These are the activations of a small neural network, seen along a few directions. Each row is one input.
In each table, some parts of the input vary, and every possible input appears once, in random order.
A made-up example of a description, with smaller parts first: one of 5 places around a ring, together with either a single point or (one of 2 separate values, together with one of 4 places along a line) or one of 9 places along a line.
Shared parts are said once, and a part with two or three values counts as separate values.
In the rows, zero is written as 128.

Other details of the inputs vary at random and push rows far along two fixed directions, the same in every table; ignore that.

Rows:
r1: [118 196 144  50  74 109 153 147  90 168 189 125 127 119  98]
r2: [130 130  92  96 133 170 131  52  88  71 163 135 102 133 144]
r3: [155 177 102 126  90 173  88  60  91 128 162 148  91 166 166]
r4: [ 84 183 153  78  92 116 167 138  67 158 184 145 128 105  95]
r5: [129 146  93 144 122 150 103  52  98 103 138 157 103 149 170]
r6: [ 81 127 176  91 116  81 151 199 128 184 152 121 144 112  72]
r7: [126 189  83 119 119 148 107  54  74 113 166 162 101 145 171]
r8: [129 134 154 145 143  64 132 228 176 180  89 111 172 116 114]
r9: [173 146 101 137 146 146  89  82 131 110 119 115 109 143 168]
r10: [159  58 104 191 175 143 103 128 181  99  62 124 133 155 156]
r11: [142 107 115 164 173 136  79  90 146 110 110 120 107 151 160]
r12: [103 174 149  78  54 120 147 141  88 157 195 141 126 115  89]
r13: [129 205 106 117  79 158  92  35  62 129 184 162  92 145 166]
r14: [ 97 161 156 138  87  71 131 208 138 189 138 139 165 119 104]
r15: [ 87 155 149 136  94  64 141 206 133 189 132 152 165 122 104]
r16: [152  57 104 129 145 166 131 106 148  81 113 125 118 144 129]
r17: [153  91 120 195 185 140  94 119 175  96  65 100 131 118 157]
r18: [121  39 160 160 149  95 151 219 204 121  82  94 172  98  80]
r19: [158  58 120 154 171 153 119 129 178  68  93  81 131 109 120]
r20: [100 156 155 145 115  65 135 236 155 189 119 123 174 106 103]
r21: [133  62 129 151 162 161 130  81 137  70 104 119 115 119 130]
r22: [150  74 110 118 180 144 140  99 145  78  95 105 121 127 137]
r23: [118 117 160 166 119  85 135 229 172 186  91 123 166 131 107]
r24: [148 167 115  68 114 161 128  51  78 106 173 126  97 133 140]
r25: [149  79 127 125 185 150 138  89 137  82  96 101 116 120 139]
r26: [ 88 181 149 123  85  95 153 177 102 202 139 165 139 142 116]
r27: [ 90 164 144  70  68 126 174 146  73 169 180 163 123 133  97]
r28: [144  76 124 144 143 166 118  80 143  71 112 109 113 119 129]
r29: [164 106 101 179 167 151  79  99 160  86  95 105 121 129 168]
r30: [144 115  90 161 162 132  99 107 146  96 109 130 127 139 159]
r31: [137  73 130 203 182 137 108 103 168  96  65 121 127 124 158]
r32: [138 114 121 111 127 189 132  50  87  90 148 145  88 145 146]
r33: [133  44 169 161 145 117 153 225 210 136  66  89 156 108  82]
r34: [136 171 114  76  75 191 125  39  58 115 193 154  78 150 138]
r35: [150  82 117 143 165 166 119  93 149  67 105  95 117 113 131]
r36: [123  94 145 171 184  76 141 207 191 154  45 111 163 114 127]
r37: [133  36 159 157 148 110 157 228 207 133  74  96 164 114  82]
r38: [ 92 164 134  74  88 100 166 174  98 156 182 139 148 112  85]
r39: [112 213 124  87  94  80 137 157  93 188 164 159 138 140 129]
r40: [131  69 110 135 148 155 134  88 135  72 114 126 118 126 129]
r41: [155 130 102 160 124 156  79  68 130  96 128 127 107 143 166]
r42: [151 147 113 142 166 144 111  64 116 114 111 133 107 139 176]
r43: [130 132  94  86  95 158 129  59  81  88 187 153 104 141 129]
r44: [119 188 134  47  80 104 156 151  89 165 194 132 134 125  98]
r45: [109 185 168 122 115  73 142 201 133 206 115 125 156 109 114]
r46: [131 177 116 130 112 172 111  43  75 132 155 167  89 163 173]
r47: [101 171 140  76  84 106 156 175 105 155 188 130 147 112  86]
r48: [162  73 126 200 173 160  97 114 181 107  53 109 122 141 157]
r49: [113  93 155 104 146  71 173 230 170 159 100 105 173 104  80]
r50: [ 86 215 148 117  97  98 140 143  78 185 164 159 132 115 127]
Each input here is: one of 2 separate values, together with either a single point or (one of 4 places along a line, together with one of 6 places around a ring).
Changing only the choice among 2 separate values turns r47 into r20. The same change can be made to r22. Which row results?
Answer: r36
Changing only the choice among 2 separate values turns r25 into r42. The same change can be made to r18. Which row results?
Answer: r14
Change only the place on the ring of 6 in r15. List by row number the other rows that result.
Answer: r5, r13, r14, r31, r41
Change only the choice among 2 separate values in r37. List by row number the other rows that result.
Answer: r23

Rows:
r51: [145 200 109 120  96  71  84 162 134 187 163 133 148 131 129]
r52: [127  80 167 172 163  92 151 203 159 173  45 119 150 137 118]
r53: [113 148 160 102 102 138 151 162  94 157 165 117 126 102  77]
r54: [120  62 135 130 156 117 163 212 163 116 110 122 150 113  88]
r55: [ 92 171 135 106  82 125 151 162 108 185 125 158 124 133 122]
r56: [ 96 140 153  70 117  79 168 151 107 154 151 147 127 138 103]
r57: [132 169 136  68  56 177 136  57  63 114 208 143 106 120 102]
r58: [117 151 149 110  45 128 162 141  96 156 156 154 131 129 112]
r59: [108 192 114 127  64 168 110  69  72 157 216 167 103 168 137]
r60: [139 125  90 205 181 160  74  27 135  71 102 147  99 133 200]
r61: [102 202  84  66 119 129 131  51  22 108 203 173 107 127 165]
r62: [106  51 162 192 102 105 120 203 188 135  90 123 159 116 106]
r63: [160 117 144 118 169  85 109 211 196 142  96  50 158  90 108]
r64: [166  49  77 112 137 189 124  32 145  10 141 135  97 137 135]
r65: [193 137 103 133 161 116 101 164 171 122  87 100 146 141 154]
r66: [100 200 142 138 121 103 158 138  89 186 137 161 137 116 151]
r67: [113  86 161 188 153  88 109 169 169 179  82 135 141 136 126]
r68: [135  98 149 156 138 154 150 154 167 125  95 129 131 139 138]
r69: [ 80 168 136 148  84 111 121 157 127 183 144 154 131 131 110]
r70: [137  80  71 122 161 161 131  63 135  53 116 119 108 148 132]
r71: [125 119 150 160 181 126 134 115 138  92  79  90 127  92 137]
r72: [146 177 101  57 126  76 137 180 130 137 163 105 174 131 112]
r73: [166  71 141 135 197 176  99  40 136  82  97  93 101 139 156]
r74: [155  79 101 136 160 198  97  47 126  51 102  97  90 126 153]
What is each input in this table made of?
Answer: one of 4 places along a line, together with either a single point or one of 5 places along a line
Changing only the place on the line of 4 turns r66 into r61. The same change can be made to r65. Which row results?
Answer: r72
Which other rows agree with r71 in the place on the line of 4? List them by row number.
Answer: r53, r57, r63, r73, r74
Change only the place on the line of 5 in r59. List by row number the other rows that result.
Answer: r60, r62, r67, r69
